A small network was shown many inputs. Here are its activations along a few directions, one row for each input.
Each table varies a few parts of the input and shows all the possible inputs, shuffled.
Descriptions start from the smaller parts, as in this example, which fits no table here: line(6) and (point or ring(11) or (values(3) and ring(5))).
Shared parts are said once, and a part with two or three values counts as separate values.
(in the rows, 128 means zero)

Other details of the inputs vary at random and push rows far along two fixed directions, the same in every table; ignore that.

A family of inputs:
r1: [132  80 126 167 123 116 122 122  91 138 158 114 112 113  88 116]
r2: [124 106 122 177 132 108 141 125  94 146 144  93 115 133 122 112]
r3: [139 135  94 120 118  99 121 162 135  92 154  87 134 186 108 122]
r4: [147  97 152 113 153 167 141 111 123 131 107 171 127  61 141 125]
r5: [108 158 114  70 115 135 110 129 184 102  81 131 121 142 167 168]
r6: [134 171 119  80 137 142 130 130 176  94 116 140 142 139 132 164]
r7: [108 154 114 152 117  90 136 144 135 113 154  81 121 189 120 131]
r8: [138  78 136 119 158 170 126 115 120 132  89 157 123  65 144 125]
r9: [165  97 128 141 134 121 143 132  96 132 168 125 127 121 100  99]
r10: [150  79 121 158 146 121 122 130 100 128 166 115 118 125 100 115]
r11: [106 160 122  68 117 138 110 126 192 103  86 141 119 145 165 170]
r12: [121 121 160 133 140 158 159 103 122 154  95 157 119  71 153 121]
r13: [147  89 127 148 124 104 120 117 102 151 174 118 102 127 114 124]
r14: [134 166 123 138 109 107 148 166 118 110 160 100 153 195 117 121]
r15: [118  79 151 130 138 165 124 105 116 144  92 165 112  58 127 123]
r16: [120 108 148 171 126 108 151 131 102 139 150 114 112 123 129 100]
r17: [124 208 105  78 120 102  69 106 185 124 105 162 153 121 172 150]
r18: [118 156 106  68 118 137 112 124 176 122  87 128 121 152 148 159]
r19: [143  78 131 154 137 118 125 141 101 115 156 119 117 120 116 105]
r20: [136  80 129 116 149 164 115  87 121 168  93 153 106  69 145 144]
r21: [148  86 139 151 136 115 131 140 102 116 165 126 119 117 115 105]
r22: [142 144 111 120 120  95 127 159 140  96 173 100 132 188 100 119]
r23: [103 167 119  72 117 148 118 128 182 110  85 140 133 144 121 155]
r24: [115 142 124 138  92  81 125 160 133  85 166  99 123 170 105 125]
r25: [142  96 151 108 133 157 132  95 122 154 103 170 109  62 154 134]
r26: [135 145 130 182 135  87 106 103  95 160 147 131 145  95 140  84]
r27: [135 191 108 168 116  71  91 152 113 115 170 114 179 169 137 104]
r28: [152  79 112 157 145 122 123 132  96 124 156 107 121 119 106 115]
r29: [110 164 114  67 127 145 106 113 194 116  90 141 119 146 154 182]
r30: [139 114 146 166 123 126 153 150  85 127 154 122 142 131 131 107]
r31: [131 156 114 121  91  91 135 151 131 102 162 102 131 170  92 123]
r32: [137  98 139 158 104 104 140 135  90 119 162 121 118 109 105 105]
r33: [123  93 147 143 150 177 139 125  99 149  87 151 139  83 154 123]
r34: [ 98 181 115  89 127 142 137 127 176 121  74 120 132 157 152 149]
r35: [127  80 134 127 147 175 121  92 115 158  83 158 118  50 120 137]
r36: [140  87 137 145 116 103 124 126 104 138 162 124 102 121 129 115]
r37: [ 95 169 117  73 112 146 115 138 188  85  67 135 135 130 148 167]
r38: [113 109 135 155 132 130 143 125 112 139 110 116 117 109 146 114]
r39: [122 149 116 145 114 111 134 167 119 110 155  92 147 205 116 120]
r40: [127 216 106  74 145 120  77 118 198 101  95 174 176 112 163 148]
r41: [ 89 179 131  98 124 138 135 132 184 105  81 128 128 150 163 153]
r42: [128  96 140 144 160 185 134 112 101 162  90 150 139  87 142 135]
r43: [139  93 126 169 133 134 140 145  73 148 142 108 140 142 117  99]
r44: [117 170 115  58 141 159 117 134 197 100  83 146 141 151 137 160]
r45: [149  98 145  99 138 167 134  87 121 175 101 172 110  66 138 128]
r46: [119 102 150 134 155 169 146  93 117 178  87 153 114  81 138 113]
r47: [129  92 152 126 146 171 127  89 120 161 105 171 117  53 111 136]
r48: [140 141 110 131 125  93 122 154 140  90 181  97 130 181 102 135]
r49: [113 164 114  58 121 145 111 119 192 121  86 142 121 153 149 165]
r50: [126 118 141 159 129 112 153 125 103 154 151 112 114 136 113  97]
r51: [132  92 154 111 143 176 132  92 120 169  94 177 118  55 111 121]
r52: [102 183 142  93 130 156 134 150 172 102  91 146 154 155 161 157]
r53: [134 123 137 170 127 108 157 121  97 146 158 107 118 127 118 113]
r54: [139 107 144 161 136 137 144 140  86 152 152 125 140 141 113 101]
r55: [143 102 131 157 115 115 138 120  93 134 164 122 119 105  91 119]
r56: [122 172 120 136 105  89 155 148 132 116 155  90 127 186 118 116]
r57: [125 115 140 172 134 110 148 120 102 150 157 109 112 129 116 113]
r58: [133 166 120 150 113 106 145 163 119 104 168  96 151 191 119 135]
r59: [137 124 142 129 152 152  84  69 119 176  85 205 154   5 142 111]
r60: [137 108 142 173 139 132 139 138  87 145 163 119 138 139 113 117]
r61: [134 144 109 116  99  82 119 147 139 117 173  97 113 192 113 127]
r62: [114 146 122 154 110 102 133 175 120  93 156  90 144 197 130 123]
r63: [101 174 108  59 117 155 117 128 189 105  64 138 138 137 133 163]
r64: [141 147 107 126  98  79 124 141 133 108 179  93 116 181 118 142]
r65: [133  97 134 178 140 134 134 138  83 144 154 112 136 143 114 116]
Each input here is: values(5) and (point or (values(3) and line(4))).
The inputs of r26 and r17 match in every part but the values(5) part. If r56 is changed in the same way as r26 into r17, which row does it become? -> r45
Which other rows agree with r40 in the values(5) part? List them by row number. -> r3, r4, r6, r8, r9, r10, r19, r21, r22, r28, r44, r48
A walk changes only the line(4) part. It starts at r14 and steps to r54. List the rest of the walk in order. -> r39, r43
Which other rows does r29 become when the values(3) part takes its other values? List them by row number. -> r11, r49
Which other rows does r5 become when the values(5) part takes its other values? List them by row number. -> r8, r33, r37, r38

A family of inputs:
r66: [117 152 116  80 120 132 113 131 176  98 105 134 127 141 135 159]
r67: [146  99 118 137 123 111 122 129 110 130 160 115 111 132 104 120]
r68: [129 115 124 160 122 104 126 125 103 141 146 111 117 130 128 110]
r69: [116 173 125 104 130 136 120 137 161 106 104 140 156 136 143 144]
r70: [126  80 163 128 163 195 130  68 109 193  60 194 116   9 156 122]
r71: [144 103 124 135 120 108 125 129 114 124 161 119 111 128 106 120]
r72: [ 97 130 142 104 131 180 179 155 154 110  88 107 122 173 133 158]
r73: [111 169 128 106 119 121 128 122 161 124 110 132 130 137 145 143]
r74: [144 121 129 161 131 114 126 136  96 136 160 123 142 134 117 104]
r75: [142 127 130 158 128 109 130 138 102 126 162 123 142 132 115 104]
r76: [137 129 125 151 133 118 123 138 108 126 146 124 145 134 126 114]
r77: [132 117 127 159 122 103 130 123 100 148 151 113 116 130 121 108]
r78: [122 147 112  83 122 131 113 132 171 103 111 129 127 147 135 156]
What is each input in this table made of? -> point or (values(3) and line(4))
Which other rows does r74 become when the line(4) part takes its other values? List them by row number. -> r69, r75, r76
